A small network was shown many inputs. Here are its activations along a few directions, one row for each input.
Each table varies a few parts of the input and shows all the possible inputs, shuffled.
Descriptions start from the smaller parts, as in this example, which fits no table here: ring(8) and (point or ring(9) or (values(3) and line(6))).
Shared parts are said once, and a part with two or three values counts as separate values.

Other details of the inputs vary at random and push rows far along two fixed directions, the same in every table; ignore that.

Table:
r1: -3	26	-14	15	6	-4	10	-1	2	3	-12	-14
r2: -9	-10	9	-10	-15	1	2	1	8	4	-2	6
r3: -1	-4	-4	-4	-5	9	-8	-7	-2	6	17	-5
r4: 5	-11	7	-2	-6	-1	-5	11	-3	-12	6	0
r5: -7	5	-9	31	15	-5	2	-5	-4	6	-5	4
r6: 2	-1	0	-9	-9	-1	-1	1	0	-12	10	-18
r7: 4	15	5	25	8	-4	17	-3	-2	-9	-7	-3
r8: -1	-4	-2	-11	-11	6	2	12	17	5	1	4
r9: 7	7	-3	-12	-11	10	-3	6	0	3	6	-5
r10: -5	10	-7	27	13	1	9	-11	-1	7	-2	0
r11: -13	16	2	18	15	-7	12	-1	13	2	-11	7
r12: -4	20	4	18	0	-4	11	-11	-9	4	-14	-1
r13: -2	6	4	-15	0	7	-7	-1	-4	-2	11	-3
r14: -8	-1	0	-14	-14	1	-4	-4	-6	-1	0	-13
r15: 4	-10	-2	-7	-3	9	-3	17	-1	1	-1	8
r16: 5	1	-3	-11	-8	12	-1	8	2	2	4	-2
r17: -8	5	-3	-17	1	2	-9	-1	-1	-4	9	-13
r18: -3	-11	7	-9	7	5	-8	10	-5	-4	4	10
r19: -9	9	4	23	4	-7	6	-1	-10	2	-20	6
r20: -5	-5	4	-10	4	2	-12	8	-5	-4	5	5
r21: -3	0	5	-14	2	8	-5	1	-2	-3	8	0
r22: 59	-23	-23	-27	23	-54	-9	-52	29	22	-19	21
r23: -6	14	5	19	3	-2	13	-9	-8	3	-17	2
r24: 1	-10	9	-5	-11	-1	5	7	15	-8	8	2
r25: 6	-17	10	-2	-2	2	-1	12	-4	-12	5	5
r26: -7	-5	-11	-6	-3	4	-9	-7	0	4	15	-16
r27: -4	-17	11	-6	-7	4	-4	6	-10	0	-5	10
r28: 8	0	7	-7	-10	3	0	1	-2	-10	12	-8
r29: 0	16	-8	22	9	-3	7	9	-2	3	-16	4
r30: -3	-21	-3	1	3	7	-8	3	-4	4	11	8
Description of these inputs: values(5) and (point or line(5)).
Changing only the values(5) part turns r30 into r27. The same change can be made to r3. Which row results? -> r12
Which other rows does r6 become when the values(5) part takes its other values? List them by row number. -> r1, r14, r17, r26
Which other rows agree with r16 in the values(5) part? List them by row number. -> r1, r8, r9, r15, r29

Table:
r31: -18	21	13	34	4	10	15	14	-9	-14	3	-4
r32: 13	20	-10	34	33	-31	24	-18	17	8	-33	15
r33: -1	3	-3	-22	-12	1	-7	-5	5	-1	5	-12
r34: 0	-10	-2	-10	0	5	-12	-7	0	5	18	1
r35: -1	4	-2	-26	-7	3	-4	-4	5	0	7	-12
r36: 0	-9	11	-13	-6	3	-8	3	-7	1	0	11
r37: 3	-14	3	-6	-11	8	2	7	11	2	4	7
r38: 7	21	-4	33	29	-32	14	-23	-3	7	-42	15
r39: -5	-13	-5	-12	5	4	-11	-6	2	5	15	-2
r40: 0	-13	-5	-6	-4	9	-8	-8	-2	6	14	-3
r41: 1	-15	2	-6	-13	2	0	10	11	1	5	4
r42: -3	-13	2	-8	-8	2	-3	8	14	-1	5	6
r43: 12	-5	1	-9	0	4	-7	11	-7	-12	7	-3
r44: -34	14	-4	37	9	12	6	3	-5	1	6	-7
r45: -2	-15	7	-10	-12	0	-6	4	-8	2	-4	5
r46: 8	7	-8	-22	-7	6	-8	3	0	2	4	-12
r47: 4	7	1	-21	-12	3	-5	-4	3	1	9	-8
r48: 44	-2	-14	-12	25	-37	-6	-25	-2	12	-34	20
r49: 7	-11	6	-6	-10	-2	-2	5	-5	-11	8	-7
r50: -23	30	1	27	-7	17	19	5	-5	0	-3	-16
r51: 3	1	-3	-19	-17	-1	-3	-3	1	1	5	-14
r52: 3	-10	5	-8	-7	4	-1	8	13	1	8	10
r53: -23	17	9	34	5	7	13	13	-7	-16	-1	-8
r54: 9	-10	7	-7	-8	5	0	2	-6	-10	8	-3
r55: -1	-15	-7	-6	-5	1	-10	-6	-1	5	13	-5
r56: -32	14	11	28	7	12	13	14	-11	-1	-11	4
r57: 48	-2	-20	-7	25	-38	2	-22	18	11	-28	20
r58: 3	-10	-12	-11	4	8	-16	2	-4	6	15	-2
r59: 3	-8	8	-11	0	1	-2	5	-2	-12	10	-4
r60: -26	13	11	33	-1	16	15	11	-15	0	-12	4
What is each input in this table made of? -> values(5) and (point or ring(5))
Changing only the values(5) part turns r55 into r41. The same change can be made to r44. Which row results? -> r42
Which other rows does r35 become when the ring(5) part takes its other values? List them by row number. -> r33, r47, r50, r51

Table:
r61: 8	1	0	-7	-7	1	-4	2	-1	-7	6	-10
r62: -1	0	-6	-6	-1	1	-8	-7	2	0	15	-12
r63: 3	-8	6	-7	-3	2	1	6	9	-4	2	7
r64: 3	-10	6	-4	-1	-1	-4	6	2	-8	5	5
r65: -5	2	-4	-11	-3	4	-9	-9	-4	7	7	-6
r66: 5	-1	1	-9	-5	3	-3	-1	-8	-6	2	-9
r67: 1	1	1	-12	-2	4	-6	4	-5	2	1	0
r68: 0	-17	-2	-1	4	4	-7	1	-5	2	5	7
r69: 5	0	-1	-11	-3	4	1	5	8	-1	6	-2
r70: -30	27	4	41	6	16	15	21	-7	-9	4	-11
r71: 3	-3	1	-10	2	3	-4	2	-6	-4	4	-4
r72: 8	2	-1	-10	-11	4	2	2	5	-3	4	-7
r73: -1	-7	8	-8	-3	2	-6	4	-3	-1	-3	10
r74: 0	-6	8	-8	-7	1	-4	1	-6	1	-1	5
r75: 4	-8	5	-3	-5	-3	-2	3	-1	-6	7	0
r76: 4	-7	6	-6	-8	1	3	3	6	-2	4	2
r77: 3	30	-2	53	31	-25	27	-18	-8	1	-34	5
r78: -31	30	6	35	-4	19	15	16	-15	-4	-7	-10
r79: -3	-2	-4	-8	1	4	-8	-10	-5	2	11	-11
r80: -2	-13	0	-3	0	5	-9	3	-4	8	2	10
r81: -41	29	-3	36	1	17	16	7	-2	2	1	-14
r82: -2	-8	6	-9	-10	-1	1	3	3	1	-2	2
r83: 37	-1	-18	13	30	-39	2	-29	9	10	-23	16
r84: -3	-9	6	-9	-5	0	-2	6	6	-1	-4	7
r85: -3	-14	-2	-4	-3	3	-5	4	6	8	1	7
r86: -1	0	-2	-13	-5	1	-2	5	5	2	0	-2
r87: 2	-13	-3	-2	-1	5	-2	4	9	5	7	8
r88: -1	2	-7	-9	-4	5	-2	-7	8	4	13	-9
r89: 1	-11	7	-6	1	1	-4	3	-5	-7	1	6
r90: 37	15	-16	-1	17	-40	9	-33	9	9	-35	5
What is each input in this table made of? -> ring(5) and (point or line(5))
Changing only the ring(5) part turns r88 into r79. The same change can be made to r87. Which row results? -> r68
Which other rows agree with r73 in the ring(5) part? List them by row number. -> r65, r67, r74, r78, r80
